A small network was shown many inputs. Here are its activations along a few directions, one row for each input.
In each table, some parts of the input vary, and every possible input appears once, in random order.
Descriptions start from the smaller parts, as in this example, which fits no table here: one of 4 places along a line, together with either a single point or one of 9 places along a line or (one of 2 separate values, together with one of 8 places around a ring).
Shared parts are said once, and a part with two or three values counts as separate values.
In the rows, zero is written as 128.

Other details of the inputs vary at random and push rows far along two fixed directions, the same in every table; ignore that.

Rows:
r1: [102 117  93 139 155  94 138 147 107 112 171 144]
r2: [156  77 154 149  93 110 160  96 177 141 127 123]
r3: [123 114 109 118 134 146 136 113 129 129 112 114]
r4: [ 92 167 142 119 153 182  96 196  96 129 122 102]
r5: [126 173 117 104 138 149  98 164  91 100 128 135]
r6: [ 71 154 111 101 149 183  91 161  91 115 134  95]
r7: [121 153  93 125 132  85 126 160 105 122 158 139]
r8: [107 123 121 164 149  70 160 187 105  92 230 145]
r9: [155 119 125 156 113  82 143 159 113 138 157 138]
r10: [143 117 129 169 114  74 182 124 138 142 167 146]
r11: [ 85 146 121 123 153 188 116 180 123 116 144 111]
r12: [ 88 171 140 108 122 162  95 135 105 116 130 130]
r13: [120 139 150 100 122 194  93 104 145 101  89 102]
r14: [131 101 139 161 123  92 151 142 136 116 176 127]
r15: [122 128 119 168 166  62 155 203  79 115 199 161]
r16: [105 194 118  88 142 188  75 171 105 100 109 123]
r17: [127 114 147 119 117 134 113 107 139 103 126 135]
r18: [142 104 129 138  87  82 157  67 151 162 115 132]
r19: [106 149 124 155 128 105 154 155 131 131 175 138]
r20: [118 165 117 129 136 129 128 200  95 121 169 125]
r21: [121 151 140 119 116 155 110 101 125 123 104 126]
r22: [185  93 159 115 138 137 123  35 186 177 102 134]
r23: [100 190 104  87 132 167  97 173  94 121 125  98]
r24: [149  79 134 157 122 124 155 118 142 142 127 128]
r25: [141 138 147 105 137 185  91 113 124 127  53 118]
r26: [146 144 142 108 103 185 123  61 179 138  51 119]
r27: [141  89 123 149 144  98 129 115 105 106 143 161]
r28: [155 109 133 131  84 118 151  46 170 167  74 109]
r29: [126 133 156 114 120 185 112 146 139 155  77 104]
r30: [140 105 128 130 123  93 132 114 122 151 104 135]
r31: [177 114 128 134 111  97 123 105 121 125 106 151]
r32: [171 105 131 141 143  97 138 110 122 118 100 162]
r33: [107 172 110 100 124 146  93 161  93 128 125 102]
r34: [182  92 132 146 136  90 142  88 150 127  82 166]
r35: [117 107 141 126 119 176 127 136 139 143 116 112]
r36: [ 75 177 102 126 138 111 125 153 107 120 171 127]
r37: [ 97 195 126  95 130 212  92 193 126 128 110  91]
r38: [146  94 118 138 114  86 159  81 172 124 129 129]
r39: [123 130 127 102 141 204 103 107 147 111  76 122]
r40: [157  93 136 148 138  66 131 122 105 122 131 178]
r41: [162  98 134 113 125 182 129  73 157 124  60 125]
r42: [175 103 126 113  79 115 136  75 156 167  69 118]
r43: [122 117 129 120 114 129 127 102 144 121 123 101]
r44: [119 146 143  84 149 181  99  85 163 184 120  87]
r45: [147 109 149 126 104 178 145  94 204 136  82  95]
r46: [103 152 108 135 127  90 148 130 109 127 167 131]
r47: [169 104 124 143 111  59 131 121 108 122 144 176]
r48: [140 121 115 127 138 109 135 116 138 141  94 131]
r49: [151  67 121 138 108  96 152  77 145 150 110 137]
r50: [ 77 165 137 136 123 133 127 177 102 134 183 124]
r51: [140 115 132 130 131 123 130 100 156  95 124 142]
r52: [ 62 163 128  90 129 174  89 158 112 107 147  90]
r53: [ 98 128 101 147 151  53 148 163  93  89 223 143]
r54: [145 123 122 157 128  62 158 106 115 112 162 172]
r55: [ 90 160 132 148 127 122 132 170 103 130 179 122]
r56: [136 130 137 136 139 146 135 150 145 141 101 125]
r57: [115 130 113 140 152  77 124 158  83 126 150 139]
r58: [122 165 148  89  96 220  93 154 142 154  75  83]
r59: [152  98 148 153 154  78 153 113 153 179 201 144]
r60: [144 115 137 124 128 133 133 100 145  95 121 133]
r61: [107 150 108 125 161 105 125 169  85 119 146 131]
r62: [138  90 133 129 129 130 122 103 124 118 116 153]
r63: [157  80 129 154 125 126 168 114 151 138 123 130]
Each input here is: one of 3 separate values, together with either a single point or (one of 4 places along a line, together with one of 5 places around a ring).
Changing only the choice among 3 separate values turns r42 into r47. The same change can be made to r52. Which row results? -> r17
Changing only the choice among 3 separate values turns r4 into r25. The same change can be made to r35. Which row results? -> r62
Which other rows does r22 become when the choice among 3 separate values takes its other values? List them by row number. -> r44, r59
A walk changes only the place on the ring of 5. It starts at r16 and steps to r34. List the rest of the walk in order. -> r39, r51, r26
